Each row below holds a small network's activations on one record, seen along a few directions.
Each row is followed by the record's values for the fields ZAF, BIF, BEKIM, FISEP, BIG, MOZEP.
Other fields move the rows too, some of them a lot.
In the rows, zero is written as 500.
Random noise pushes rows far along 13 fixed directions. That doesn't count. These rows show it; they differ only by the noise:
[619, 315, 698, 529, 596, 474, 487, 391, 383, 460, 589, 567, 390, 371, 166, 419, 475, 669, 736, 460, 467, 546, 474, 591, 567, 701, 778, 228, 323, 476, 404, 741]
[534, 443, 691, 659, 387, 564, 529, 491, 344, 565, 347, 575, 231, 371, 489, 531, 596, 329, 363, 448, 520, 439, 493, 231, 472, 471, 391, 476, 563, 460, 377, 602]
[443, 687, 509, 704, 387, 544, 492, 422, 602, 580, 489, 397, 198, 340, 489, 631, 438, 604, 626, 718, 416, 394, 617, 590, 478, 445, 718, 500, 532, 678, 400, 345]
[483, 455, 694, 385, 473, 639, 554, 363, 331, 377, 291, 397, 466, 474, 624, 430, 788, 331, 535, 512, 540, 402, 207, 269, 438, 539, 403, 653, 417, 394, 539, 647]
[505, 541, 748, 398, 424, 620, 392, 538, 428, 495, 373, 418, 431, 513, 451, 521, 576, 442, 495, 528, 409, 409, 519, 478, 503, 300, 469, 618, 373, 490, 505, 572]
[521, 565, 312, 517, 523, 322, 747, 376, 521, 251, 620, 442, 476, 602, 443, 366, 625, 577, 618, 651, 581, 625, 566, 650, 485, 799, 621, 399, 511, 664, 493, 458]
[358, 787, 555, 497, 455, 494, 459, 545, 458, 468, 484, 416, 317, 670, 518, 528, 654, 354, 672, 500, 385, 541, 848, 654, 452, 477, 518, 766, 498, 613, 452, 429]
[610, 493, 170, 492, 709, 420, 566, 318, 462, 547, 520, 713, 804, 448, 751, 509, 438, 416, 517, 298, 835, 526, 290, 471, 468, 761, 621, 381, 785, 537, 394, 390]
[525, 462, 673, 482, 676, 688, 583, 590, 471, 559, 629, 478, 567, 536, 649, 338, 340, 539, 491, 330, 455, 516, 507, 275, 451, 541, 424, 273, 554, 505, 671, 586]
[628, 310, 690, 538, 671, 526, 400, 427, 475, 487, 562, 625, 448, 429, 543, 412, 380, 701, 455, 363, 549, 416, 264, 371, 541, 521, 761, 139, 402, 492, 499, 721]
[462, 744, 578, 312, 516, 590, 415, 702, 581, 530, 540, 403, 684, 745, 663, 502, 316, 485, 457, 469, 390, 428, 646, 629, 433, 199, 373, 592, 511, 613, 674, 381]
[344, 705, 513, 594, 297, 700, 539, 499, 450, 593, 584, 262, 455, 368, 664, 572, 412, 407, 653, 655, 415, 388, 506, 504, 376, 376, 415, 615, 625, 536, 508, 319]
[517, 446, 641, 704, 318, 557, 637, 551, 250, 496, 615, 529, 225, 427, 367, 440, 452, 370, 596, 509, 475, 409, 550, 387, 394, 688, 390, 172, 606, 471, 488, 575]
[526, 532, 586, 443, 462, 580, 396, 489, 492, 531, 469, 418, 445, 442, 341, 529, 550, 507, 565, 589, 459, 518, 678, 584, 567, 406, 625, 579, 417, 572, 422, 472]
[495, 379, 718, 491, 603, 586, 291, 584, 470, 698, 430, 566, 329, 512, 420, 449, 507, 308, 379, 351, 478, 632, 697, 278, 533, 352, 496, 603, 473, 496, 421, 642]

[406, 319, 635, 413, 594, 553, 475, 600, 389, 460, 783, 376, 658, 555, 470, 279, 428, 520, 525, 391, 376, 664, 492, 430, 517, 471, 406, 475, 352, 389, 625, 708] -> ZAF is poz, BIF is zetid, BEKIM is zomu, FISEP is fifu, BIG is mebeg, MOZEP is rizaz
[636, 389, 527, 242, 509, 840, 251, 667, 211, 645, 535, 525, 782, 492, 392, 506, 617, 273, 459, 267, 610, 396, 830, 448, 698, 470, 446, 411, 580, 424, 546, 471] -> ZAF is poz, BIF is fuz, BEKIM is zomu, FISEP is tugem, BIG is feze, MOZEP is rizaz
[437, 538, 699, 440, 540, 445, 417, 635, 404, 438, 512, 508, 390, 640, 450, 467, 656, 459, 477, 343, 355, 590, 727, 582, 572, 340, 541, 671, 379, 524, 442, 692] -> ZAF is poz, BIF is zetid, BEKIM is ropor, FISEP is pizet, BIG is mebeg, MOZEP is tubub
[441, 182, 531, 395, 534, 678, 618, 385, 457, 688, 629, 260, 659, 282, 213, 318, 396, 305, 718, 701, 499, 678, 226, 334, 433, 655, 297, 567, 446, 344, 624, 652] -> ZAF is poz, BIF is zetid, BEKIM is zomu, FISEP is tugem, BIG is mebeg, MOZEP is neta
[568, 327, 545, 362, 155, 676, 402, 510, 268, 351, 540, 326, 442, 526, 232, 369, 684, 258, 445, 749, 597, 472, 567, 399, 484, 529, 358, 373, 441, 389, 515, 483] -> ZAF is pona, BIF is zetid, BEKIM is ropor, FISEP is gur, BIG is feze, MOZEP is neta
[487, 528, 455, 484, 441, 665, 349, 551, 519, 543, 433, 521, 329, 494, 490, 586, 537, 517, 599, 641, 476, 254, 586, 525, 502, 536, 597, 364, 490, 535, 627, 319] -> ZAF is pona, BIF is zetid, BEKIM is zomu, FISEP is pizet, BIG is mebeg, MOZEP is rizaz
[631, 476, 552, 542, 489, 635, 733, 505, 688, 383, 379, 397, 339, 513, 655, 422, 428, 711, 299, 757, 503, 231, 270, 256, 453, 567, 505, 80, 528, 685, 817, 429] -> ZAF is poz, BIF is fuz, BEKIM is ropor, FISEP is rok, BIG is feze, MOZEP is tubub
[557, 559, 483, 608, 471, 447, 767, 495, 516, 552, 357, 572, 189, 594, 344, 512, 478, 284, 577, 606, 523, 452, 554, 426, 349, 784, 315, 376, 659, 592, 578, 476] -> ZAF is poz, BIF is zetid, BEKIM is ropor, FISEP is pizet, BIG is feze, MOZEP is neta
[558, 395, 623, 337, 508, 695, 387, 631, 421, 493, 575, 427, 621, 544, 479, 390, 532, 464, 418, 453, 513, 513, 638, 401, 593, 433, 434, 409, 452, 471, 578, 544] -> ZAF is poz, BIF is fuz, BEKIM is ropor, FISEP is gur, BIG is feze, MOZEP is rizaz
[568, 489, 716, 385, 443, 744, 612, 503, 299, 390, 608, 357, 646, 437, 422, 405, 516, 551, 793, 479, 402, 407, 426, 527, 467, 628, 460, 333, 429, 331, 600, 552] -> ZAF is pona, BIF is zetid, BEKIM is ropor, FISEP is tasa, BIG is mebeg, MOZEP is suk
[678, 333, 485, 397, 582, 482, 614, 475, 521, 513, 253, 602, 590, 455, 360, 473, 608, 473, 266, 492, 622, 565, 451, 311, 604, 543, 376, 514, 496, 469, 472, 537] -> ZAF is pona, BIF is zetid, BEKIM is ropor, FISEP is tugem, BIG is mebeg, MOZEP is neta
[508, 749, 463, 452, 638, 218, 641, 631, 685, 472, 475, 598, 550, 815, 457, 513, 337, 578, 559, 462, 376, 623, 676, 785, 418, 454, 445, 633, 493, 628, 563, 460] -> ZAF is pona, BIF is zetid, BEKIM is zomu, FISEP is tugem, BIG is mebeg, MOZEP is suk
[454, 481, 451, 598, 423, 484, 282, 461, 403, 710, 395, 654, 421, 282, 504, 717, 457, 391, 564, 418, 556, 418, 411, 527, 528, 397, 602, 623, 587, 409, 250, 432] -> ZAF is pona, BIF is zetid, BEKIM is ropor, FISEP is pizet, BIG is mebeg, MOZEP is rizaz
[454, 475, 477, 474, 603, 493, 392, 335, 491, 476, 364, 562, 453, 456, 575, 548, 634, 496, 717, 476, 578, 437, 275, 500, 448, 679, 699, 590, 446, 396, 452, 482] -> ZAF is pona, BIF is zetid, BEKIM is ropor, FISEP is rok, BIG is mebeg, MOZEP is neta
[450, 358, 247, 443, 593, 323, 295, 407, 598, 468, 692, 545, 555, 703, 674, 356, 334, 348, 469, 537, 721, 520, 191, 507, 373, 555, 636, 348, 573, 543, 619, 525] -> ZAF is poz, BIF is zetid, BEKIM is zomu, FISEP is fifu, BIG is feze, MOZEP is tubub
[456, 537, 549, 539, 700, 259, 627, 375, 547, 467, 390, 637, 482, 534, 643, 544, 490, 600, 631, 358, 462, 505, 174, 564, 434, 610, 594, 637, 470, 486, 467, 671] -> ZAF is poz, BIF is fuz, BEKIM is zomu, FISEP is rok, BIG is feze, MOZEP is rizaz
[543, 463, 440, 576, 389, 253, 634, 432, 549, 442, 498, 543, 581, 420, 414, 567, 400, 652, 335, 565, 517, 580, 285, 608, 502, 364, 411, 538, 467, 471, 376, 580] -> ZAF is pona, BIF is zetid, BEKIM is zomu, FISEP is pizet, BIG is feze, MOZEP is rizaz
[528, 505, 542, 612, 530, 361, 576, 482, 599, 674, 400, 639, 676, 358, 420, 624, 339, 555, 282, 303, 451, 713, 551, 520, 535, 256, 253, 786, 492, 407, 259, 579] -> ZAF is poz, BIF is zetid, BEKIM is ropor, FISEP is tasa, BIG is feze, MOZEP is tubub
[443, 612, 525, 610, 576, 404, 657, 345, 496, 525, 474, 512, 501, 427, 549, 508, 520, 515, 651, 408, 445, 645, 420, 518, 439, 623, 475, 694, 507, 480, 387, 593] -> ZAF is poz, BIF is fuz, BEKIM is zomu, FISEP is gur, BIG is feze, MOZEP is tubub
[442, 623, 437, 541, 619, 551, 505, 474, 498, 710, 694, 510, 825, 318, 656, 613, 168, 639, 770, 301, 422, 498, 415, 675, 483, 478, 561, 518, 594, 454, 461, 423] -> ZAF is poz, BIF is fuz, BEKIM is zomu, FISEP is fifu, BIG is feze, MOZEP is tubub
[526, 298, 571, 541, 635, 472, 514, 189, 590, 647, 322, 510, 611, 187, 324, 562, 480, 623, 560, 517, 525, 573, 100, 482, 533, 494, 530, 683, 307, 345, 389, 732] -> ZAF is poz, BIF is zetid, BEKIM is zomu, FISEP is tugem, BIG is feze, MOZEP is tubub
[761, 321, 740, 79, 260, 520, 466, 700, 199, 326, 314, 545, 842, 584, 81, 524, 549, 420, 462, 533, 489, 387, 397, 690, 547, 337, 233, 415, 294, 296, 596, 584] -> ZAF is pona, BIF is zetid, BEKIM is zomu, FISEP is rok, BIG is feze, MOZEP is tubub
[493, 635, 203, 569, 467, 370, 671, 440, 729, 524, 440, 463, 354, 603, 580, 500, 421, 367, 521, 784, 595, 493, 483, 478, 359, 658, 518, 489, 686, 712, 563, 219] -> ZAF is pona, BIF is fuz, BEKIM is ropor, FISEP is fifu, BIG is feze, MOZEP is suk
[268, 655, 462, 692, 290, 483, 320, 412, 327, 442, 534, 466, 254, 441, 700, 660, 645, 402, 708, 515, 462, 276, 387, 622, 408, 491, 638, 654, 527, 419, 386, 434] -> ZAF is poz, BIF is zetid, BEKIM is zomu, FISEP is rok, BIG is mebeg, MOZEP is rizaz
[387, 455, 409, 383, 705, 676, 395, 410, 631, 501, 514, 334, 447, 507, 760, 389, 690, 471, 589, 605, 564, 615, 517, 285, 531, 601, 770, 609, 530, 584, 584, 390] -> ZAF is pona, BIF is zetid, BEKIM is ropor, FISEP is rok, BIG is feze, MOZEP is rizaz
[493, 440, 479, 549, 342, 320, 703, 636, 445, 306, 686, 474, 425, 640, 276, 362, 428, 570, 472, 646, 415, 612, 592, 625, 441, 610, 343, 299, 462, 511, 589, 540] -> ZAF is poz, BIF is zetid, BEKIM is zomu, FISEP is rok, BIG is mebeg, MOZEP is rizaz
[447, 646, 320, 537, 397, 313, 626, 365, 627, 162, 451, 423, 317, 664, 663, 466, 710, 572, 444, 747, 564, 406, 404, 561, 422, 640, 571, 473, 442, 634, 574, 410] -> ZAF is poz, BIF is zetid, BEKIM is ropor, FISEP is fifu, BIG is feze, MOZEP is rizaz
[564, 598, 521, 430, 330, 410, 341, 502, 482, 466, 565, 468, 701, 486, 242, 636, 434, 624, 421, 546, 459, 451, 594, 882, 634, 209, 537, 546, 325, 523, 365, 530] -> ZAF is poz, BIF is zetid, BEKIM is ropor, FISEP is tugem, BIG is feze, MOZEP is tubub
[402, 635, 664, 591, 258, 535, 784, 477, 293, 324, 517, 388, 475, 430, 485, 557, 469, 576, 832, 567, 324, 251, 233, 656, 324, 645, 286, 435, 454, 348, 589, 516] -> ZAF is poz, BIF is zetid, BEKIM is ropor, FISEP is rok, BIG is mebeg, MOZEP is tubub
[724, 470, 377, 352, 562, 643, 525, 475, 574, 510, 354, 492, 630, 537, 546, 455, 570, 456, 274, 581, 689, 438, 515, 327, 575, 554, 501, 357, 625, 616, 607, 370] -> ZAF is pona, BIF is fuz, BEKIM is zomu, FISEP is gur, BIG is feze, MOZEP is neta
[596, 472, 445, 200, 417, 532, 485, 648, 487, 530, 500, 432, 812, 653, 302, 467, 342, 388, 482, 628, 528, 384, 452, 702, 477, 388, 266, 435, 499, 514, 738, 417] -> ZAF is poz, BIF is zetid, BEKIM is zomu, FISEP is tugem, BIG is mebeg, MOZEP is tubub
[510, 228, 545, 428, 429, 417, 254, 630, 311, 524, 477, 691, 522, 654, 534, 419, 522, 193, 153, 310, 676, 460, 351, 312, 495, 323, 293, 453, 514, 358, 473, 688] -> ZAF is poz, BIF is zetid, BEKIM is ropor, FISEP is tugem, BIG is mebeg, MOZEP is tubub
[452, 546, 392, 685, 531, 245, 593, 540, 649, 758, 432, 636, 357, 456, 288, 599, 304, 391, 431, 516, 464, 687, 675, 574, 448, 447, 391, 681, 609, 625, 337, 463] -> ZAF is poz, BIF is zetid, BEKIM is ropor, FISEP is tugem, BIG is mebeg, MOZEP is tubub
[487, 443, 316, 522, 378, 537, 551, 461, 461, 403, 669, 410, 585, 459, 542, 387, 537, 448, 500, 611, 639, 584, 490, 430, 457, 608, 502, 416, 600, 450, 464, 365] -> ZAF is pona, BIF is zetid, BEKIM is ropor, FISEP is tasa, BIG is mebeg, MOZEP is suk

Which values does each new row have?
[250, 811, 527, 534, 574, 315, 390, 523, 542, 568, 539, 574, 517, 755, 751, 608, 304, 401, 714, 301, 388, 390, 331, 798, 288, 386, 411, 774, 507, 448, 534, 570] -> ZAF is poz, BIF is zetid, BEKIM is ropor, FISEP is tugem, BIG is mebeg, MOZEP is neta
[618, 410, 509, 517, 539, 272, 684, 533, 412, 470, 624, 643, 765, 462, 273, 460, 338, 594, 465, 307, 496, 704, 483, 660, 524, 531, 342, 440, 509, 411, 388, 666] -> ZAF is poz, BIF is zetid, BEKIM is zomu, FISEP is tasa, BIG is mebeg, MOZEP is tubub
[432, 516, 451, 520, 531, 624, 579, 488, 488, 562, 495, 425, 498, 428, 699, 470, 516, 345, 519, 464, 546, 544, 497, 267, 426, 593, 390, 549, 658, 470, 545, 425] -> ZAF is poz, BIF is zetid, BEKIM is ropor, FISEP is fifu, BIG is feze, MOZEP is rizaz
[405, 556, 487, 540, 541, 682, 457, 391, 586, 517, 527, 306, 483, 400, 604, 495, 608, 582, 551, 568, 466, 551, 590, 460, 566, 482, 625, 626, 455, 536, 503, 429] -> ZAF is poz, BIF is zetid, BEKIM is ropor, FISEP is rok, BIG is feze, MOZEP is tubub
[613, 383, 768, 149, 643, 836, 240, 544, 429, 557, 239, 450, 557, 583, 396, 425, 746, 283, 499, 403, 496, 452, 634, 281, 622, 442, 448, 627, 322, 419, 679, 579] -> ZAF is poz, BIF is zetid, BEKIM is zomu, FISEP is fifu, BIG is feze, MOZEP is tubub
[613, 389, 542, 321, 597, 658, 458, 562, 442, 391, 626, 463, 742, 513, 562, 401, 539, 654, 421, 406, 548, 446, 506, 474, 666, 509, 635, 267, 453, 523, 599, 549] -> ZAF is poz, BIF is fuz, BEKIM is ropor, FISEP is rok, BIG is feze, MOZEP is rizaz
[519, 554, 534, 477, 542, 540, 513, 554, 366, 506, 607, 545, 652, 516, 505, 485, 547, 499, 490, 268, 513, 612, 759, 518, 606, 515, 441, 524, 546, 462, 430, 527] -> ZAF is poz, BIF is zetid, BEKIM is zomu, FISEP is tugem, BIG is feze, MOZEP is tubub
[515, 556, 684, 700, 475, 166, 446, 420, 345, 606, 479, 800, 274, 561, 248, 611, 286, 356, 718, 278, 462, 505, 333, 735, 329, 600, 478, 461, 495, 391, 299, 792] -> ZAF is poz, BIF is zetid, BEKIM is zomu, FISEP is gur, BIG is feze, MOZEP is tubub
[529, 762, 535, 477, 368, 675, 505, 603, 369, 702, 380, 543, 606, 401, 456, 768, 355, 360, 753, 425, 426, 349, 707, 685, 420, 467, 371, 592, 702, 476, 467, 248] -> ZAF is poz, BIF is zetid, BEKIM is zomu, FISEP is rok, BIG is feze, MOZEP is tubub
[426, 594, 589, 696, 506, 547, 464, 438, 432, 573, 392, 579, 279, 405, 838, 637, 441, 483, 554, 385, 483, 180, 208, 351, 401, 496, 591, 421, 615, 497, 492, 556] -> ZAF is poz, BIF is fuz, BEKIM is ropor, FISEP is fifu, BIG is feze, MOZEP is rizaz
[500, 543, 483, 468, 582, 792, 681, 266, 699, 717, 315, 252, 553, 152, 448, 559, 358, 601, 829, 827, 454, 368, 194, 424, 401, 649, 540, 550, 517, 557, 650, 314] -> ZAF is poz, BIF is zetid, BEKIM is ropor, FISEP is gur, BIG is mebeg, MOZEP is tubub
[557, 322, 586, 444, 509, 530, 313, 511, 438, 581, 551, 557, 436, 513, 254, 444, 362, 448, 664, 521, 533, 449, 409, 535, 449, 560, 629, 298, 413, 402, 522, 583] -> ZAF is pona, BIF is zetid, BEKIM is ropor, FISEP is tugem, BIG is mebeg, MOZEP is suk
[475, 521, 373, 408, 297, 608, 425, 498, 510, 469, 438, 352, 573, 481, 661, 534, 541, 362, 434, 719, 611, 386, 353, 406, 448, 341, 484, 593, 571, 491, 521, 302] -> ZAF is pona, BIF is fuz, BEKIM is ropor, FISEP is fifu, BIG is feze, MOZEP is suk
[543, 457, 500, 469, 384, 549, 325, 445, 553, 453, 608, 377, 482, 414, 432, 478, 516, 564, 461, 652, 504, 522, 540, 551, 599, 351, 744, 468, 379, 533, 397, 464] -> ZAF is pona, BIF is fuz, BEKIM is ropor, FISEP is fifu, BIG is feze, MOZEP is suk
[536, 333, 560, 474, 502, 575, 380, 420, 435, 421, 498, 489, 528, 352, 582, 463, 732, 610, 351, 458, 576, 522, 435, 360, 696, 435, 705, 491, 397, 449, 396, 606] -> ZAF is poz, BIF is fuz, BEKIM is zomu, FISEP is rok, BIG is feze, MOZEP is tubub
[419, 593, 396, 621, 172, 553, 755, 587, 444, 465, 447, 338, 394, 451, 397, 527, 650, 336, 285, 725, 464, 505, 766, 419, 485, 447, 81, 669, 596, 539, 488, 341] -> ZAF is poz, BIF is zetid, BEKIM is ropor, FISEP is tugem, BIG is mebeg, MOZEP is rizaz
[446, 498, 668, 412, 453, 478, 430, 505, 351, 508, 345, 500, 423, 486, 221, 601, 626, 391, 783, 506, 358, 488, 537, 708, 486, 518, 508, 748, 356, 403, 418, 605] -> ZAF is poz, BIF is zetid, BEKIM is ropor, FISEP is rok, BIG is mebeg, MOZEP is rizaz
